A small network was shown many inputs. Here are its activations along a few directions, one row for each input.
Each table varies a few parts of the input and shows all the possible inputs, shuffled.
A made-up example of a description, with smaller parts first: one of 6 places along a line, together with either a single point or one of 9 places around a ring or (one of 3 separate values, together with one of 5 places around a ring).
Shared parts are said once, and a part with two or three values counts as separate values.
In the rows, 128 means zero.

A family of inputs:
R1: [186 128 149  96  65 128 199 105  83 127 160  90 151  93  92 188  30]
R2: [ 82  17 149 177 172 131 128 131 156 169 108 159 153 165 186  96  42]
R3: [131  84  91 130 175 142  64 107 149 115 151 114 152 139 186  83 176]
R4: [181 147 137 108  27 119 171 111 119  80 159 104 142 101  63 157 135]
R5: [107 146 189 137 129 112 129 131 165 109  69 145  69 171  78  93 174]
R6: [ 89  78 145 155 165 105  99 118 189 119  98 146 120 153 141  61 162]
R7: [174 140  83  90 144 140  88 108 109  88 182  78 167 113 123 124 191]
R8: [ 58 135 123 166 185  79 102 131 187 141  95 153 109 108 155  91 151]
R9: [158 134  57 109 129 142 106 130 114 124 189 107 176  83 151 146 152]
R10: [181 169 143  98  44 111 159 109 115  65 151  87 137 101  53 156 160]
R11: [ 69 102 123 170 167  98 103 135 190 141  92 163 121 122 162  82 149]
R12: [ 80  65 157 141 211 110 123 108 156 170  94 142 136 130 176  94  65]
R13: [116  19  96 153 174 167  90 118 107 165 156 127 190 154 229 116  56]
R14: [123 102 103 122 193 134  52 100 140 104 139  97 148 141 173  81 206]
R15: [ 76 175 160 155 132  98 146 150 163 147  73 169  67 123 104 124 141]
R16: [174  98  81  86 164 148 129 110  77 153 189  79 200  99 162 159  65]
R17: [147 169  55 106 147 123 103 129 111 128 188  98 164  69 147 157 156]
R18: [ 74 137 140 154 193  77  95 125 201 115  96 140 109 128 142  75 180]
R19: [121  67 100 124 221 146  85  97 108 164 150 103 178 124 219 110  79]
R20: [107 100 199 128 152 133 175 126 132 170  75 158  87 161 115 128  47]
R21: [107 121 181 144 111 122 143 134 167 124  79 163  77 166  90  95 149]
R22: [ 92 135  73 141 197 119  68 120 138 144 146 120 144  94 199 112 171]
R23: [106 101  76 148 179 137  70 115 144 143 149 129 152 114 201  99 165]
R24: [ 80 142 160 165 112 114 150 152 162 142  74 176  78 140 108 109 135]
R25: [152 200 112 121  49  97 171 129 111 106 154 110 126  63  79 182 129]
R26: [100  51 183 162 115 154 170 154 129 168  86 173 111 184 133 129  26]
R27: [168 170 117 128  30 109 178 130 118 100 153 115 140  72  79 173 123]
R28: [162 175  66  95 150 123  91 117 120  97 189  86 164  86 135 142 180]
R29: [151 163 160 113  68 159 156 146 100 119 106 154  82 172  72 142 155]
R30: [153 141 177  95 107 169 188 146  55 171 101 140  98 169  98 173  50]
R31: [146  90 163 131  73 187 183 167  59 170 112 157 119 190 117 169  26]
R32: [151 187 168 105  86 148 139 143  94 111  96 135  76 176  62 135 180]
R33: [135 184 139 129  70 156 163 164  97 140 103 164  83 145  88 161 142]
R34: [173 114  77  96 127 148  99 117 115 104 189  93 176 109 134 125 166]
R35: [123 217 137 123  90 138 157 164  94 142 102 158  74 131  86 171 147]
R36: [ 89 102 152 144 183  96  86 115 187 102  88 128 114 155 130  61 188]
R37: [143 221 151 112  91 133 147 153 105 122 102 143  68 156  71 155 169]
R38: [178  76 138 128  34 151 194 133  83 127 165 109 168 120 113 184   9]
R39: [169  47  80 116 128 172 123 131  79 148 194 102 210 127 179 158  41]
R40: [110 139  85 126 201 118  55 106 153 114 150 106 142 112 187  99 194]
R41: [171 207 127 106  52  90 164 121 127  73 153  98 130  76  65 172 150]
R42: [ 83 182 172 141 135  95 137 142 171 113  74 158  65 143  92 109 165]
Changing only one part turns R12 into R19. The same change can be made to R8. Which row results? -> R22
Changing only one part turns R20 into R1. The same change can be made to R26. Which row results? -> R38
What do these inputs look like to the network? -> one of 6 places around a ring, together with either one of 2 separate values or one of 5 places around a ring
Change only the place on the ring of 6 in R5. List by row number the other rows that result. -> R7, R10, R14, R32, R36
List by row number the other rows that have the place on the ring of 6 in common with R31. -> R29, R30, R32, R33, R35, R37
Change only the place on the ring of 5 in R4. List by row number the other rows that result. -> R10, R25, R27, R41

A family of inputs:
R43: [106  67  80 136 222 130  64 107 151 145 156 114 177 116 210  87 133]
R44: [156 152 127 113  91 127 153 130 102 119 145 110 136 110 103 160 112]
R45: [170 136 131 107  74 142 165 128  98 122 151 116 139 119  99 166  94]
R46: [172 133 130 110  65 151 170 135  77 128 153 115 143 123 101 177  80]
R47: [ 96 128 157 145 144 120 131 141 153 141  85 158  93 154 122 106 134]
R48: [139 158 128 118 109 126 131 133 125 112 129 124 118 126 102 134 157]
R49: [110  74  78 140 214 127  60 105 148 136 157 108 176 120 216  92 134]
R50: [122 150 138 132 115 119 132 129 133 120 112 132 108 126 114 124 153]
R51: [106 130 148 141 128 119 131 136 150 128 100 149 105 141 114 111 143]
R52: [ 85 118 168 151 149 118 129 133 157 139  79 159  90 160 127 100 128]
R53: [146 162 123 114  97 129 143 131 114 118 140 123 124 114 101 150 141]
What do these inputs look like to the network? -> either one of 2 separate values or one of 9 places along a line
Start at R46 and move only the place on the line of 9, one step at a time. The first step leads to R45. Which rows follow, in order? -> R44, R53, R48, R50, R51, R47, R52

A family of inputs:
R54: [ 92 103 151 152 161  97 144 109 172 151 121 125 108 102 155 103 103]
R55: [109 131 151 136 150  97 121 112 171 120  97 142 124 131 125  82 152]
R56: [130 124 106 136 139 125  91 128 141 122 144 118 133 131 134 108 171]
R57: [110  80 106 162 134  95 116 124 134 121 133 115 167 103 161 132  80]
R58: [182 175 152  91  18 136 211 136  66 123 139 124 117 124  44 209  63]
R59: [ 83  87 133 143 146 142 133 127 150 154 124 153 107 150 136 109 118]
R60: [145 113 103 117 143 149  91 123 106 121 153 102 155 146 169 132 135]
R61: [138  82 117 135 139 142 108 130 126 142 142 129 155 144 148 126  92]
R62: [168 213 180 118  18 115 204 152 104  99  94 144  77 136  21 179 131]
R63: [190 222 158 102  12 126 187 143  83  97 129 111 101 109  36 188 147]
R64: [207 182 141  91   8 144 200 148  70  97 154 105 124 110  49 207 104]
R65: [135 104 109 123 154 151 100 160  99 147 124 130 142 155 153 138  97]
R66: [128 118  87 124 145 147 106 117 120 127 162 122 167 116 158 133 120]
R67: [ 83 136 147 133 166  92 111 119 176 116  94 134 133 101 126 104 148]
R68: [102 112 130 138 162 150 126 147 129 148  93 168  93 161 151 127 122]
R69: [160 182 186 118  13 137 231 147  88 135 102 133  86 134  34 182  97]
R70: [139 130 118 119 156 120 116  95 156 125 138 101 135  87 134  93 173]
R71: [100 142 112 132 168  98 112 102 157 122 155 108 136  80 140 116 159]
R72: [ 98 149 128 126 165 134  98 172 140 135  95 149  98 162 127 113 158]
R73: [127 100  90 140 137  99 118 111 133 110 167 100 171  80 169 128 120]
R74: [ 94 126 130 132 160 122 114 124 165 136 119 159 105 138 121 103 158]
R75: [134  95 135 121 151 160 108 115 105 135 146 133 140 148 159 116  98]
R76: [130 148 113 131 148 131  87 114 132 118 131 108 116 148 159 116 171]
R77: [102 101 157 141 143 157 116 131 129 147 107 163 106 154 154 102 119]
R78: [106  87 141 145 143 121 142 116 168 153 100 138 117 115 141  94 114]
R79: [144  92 129 142 138 117 129 121 138 139 138 120 172 127 158 110  83]
R80: [ 75 138 134 129 165 133 106 124 147 123 105 143  90 168 130 110 162]
R81: [123 150 105 127 164 132  99 129 104 140 129 122 127 133 136 118 186]
R82: [143 103 105 120 143 118 122 107 129 122 166 117 182 102 154 120 127]
R83: [161 116  86 117 148 155  93 159 102 116 140 124 156 145 157 145 135]
What do these inputs look like to the network? -> one of 5 places around a ring, together with either a single point or one of 5 places along a line
Changing only the place on the ring of 5 turns R80 into R75. The same change can be made to R67. Which row results? -> R57
List by row number the other rows that have the place on the ring of 5 in common with R73. -> R60, R64, R66, R82, R83

A family of inputs:
R84: [199 128 119 101  31 146 188 149  81 119 172 116 171  82  76 188  58]
R85: [195 168 118 102  38 144 169 156  80 111 149 119 132  97  79 172 157]
R86: [174 194 154 115  53 134 153 128  97 116 128 128 110 114  62 169 165]
R87: [ 72  80 122 143 229 144  82 115 159 154 124 132 133 134 194  83 111]
R88: [185 141 140 102  46 141 199 157  65 139 137 119 138  94  86 184  77]
R89: [ 95  60 110 150 200 156  68 129 129 160 150 137 149 173 199  90 119]
R90: [177 133 117 102  28 144 195 132  79 128 181 141 163 118  81 194  73]
R91: [146 192 158 123  57 126 169 132 109 110 111 141  77 121  77 142 169]
R92: [ 55  74 133 160 194  71  98 123 204 136 126 140 146 131 187  92  99]
R93: [ 98  52 142 147 207 130  79 105 168 139 108 151 147 164 195  70 115]
R94: [101  90 127 147 195  96  72  98 180 109 107 132 135 120 168  75 180]
R95: [199  89  61  74 135 135 114  83  89 104 223  60 220  96 143 151 123]
R96: [125 141 181 140  69 142 185 146 110 123  86 178  61 164  77 149 108]
R97: [151 148 170 118  53 136 198 146  89 111 120 110 137 110  89 180  83]
R98: [107 110  96 132 194 134  45 113 134 132 158 120 134 154 188  90 182]
R99: [ 91 103  75 138 219 158  70 123 111 177 154 144 163 165 222 108 104]
R100: [121 109  65 131 215 136  50 132 119 143 145 119 155 155 187 106 178]
R101: [160 195 148 108  60 134 171 142 102  87 127  95 124  90  77 168 147]
R102: [ 60  73 139 162 210  95  92 104 187 139 113 147 146 144 169  77 102]
R103: [205  47  83  86 128 161 125  90  75 124 213  63 215 115 165 148  47]
R104: [129 181 179 132  82 126 159 161 147 130  63 157  54 184  51 109 184]
R105: [ 63 114 108 147 203  62  93 113 206 128 124 132 144  86 162  86 170]
R106: [175 147 181 123  41 139 187 122  90 115 111 145 106 140 100 170  97]
R107: [109 160 200 133  84 135 172 152 127 143  54 134  40 166  67 141 102]
R108: [123 139 201 149  75 139 184 161 142 149  52 178  61 205  67 116 122]
R109: [ 87 122 120 131 219 107  66 104 175 123 110 131 138 117 175  61 174]
R110: [114 127  64 123 192 146  41 115 116 137 160 122 153 167 211 108 172]
R111: [ 91 122 111 127 224 127  59 118 160 128 133 107 118 114 184  84 175]
R112: [113 195 175 116  96 126 162 147 133 126  67 129  35 124  51 122 172]
R113: [178 195  99  89  51 130 169 130  85 102 175 105 145  88  65 190 115]
R114: [154 161 191 122  69 132 201 128 103 134  84 124  81 125  92 177  93]
R115: [ 83  97  92 181 159  68  81 105 213 108 126 133 141  89 182  77 162]
R116: [ 49  75  97 200 186  67 105 118 218 142 109 139 162 100 172  83  82]
R117: [119 208 154 125  88 127 158 159 116 102 102 145  57 136  52 148 152]
R118: [184 184  95  87  63 140 175 132  94 105 178  96 156  69  51 203 119]
R119: [120  53  80 140 216 171  74 138 114 174 128 137 163 152 209  97 121]
Changing only one part turns R91 into R114. The same change can be made to R111. Which row results? -> R87
What do these inputs look like to the network? -> one of 2 separate values, together with either a single point or one of 8 places along a line or one of 9 places along a line
Change only the place on the line of 9 in R112. List by row number the other rows that result. -> R85, R86, R91, R101, R104, R113, R117, R118
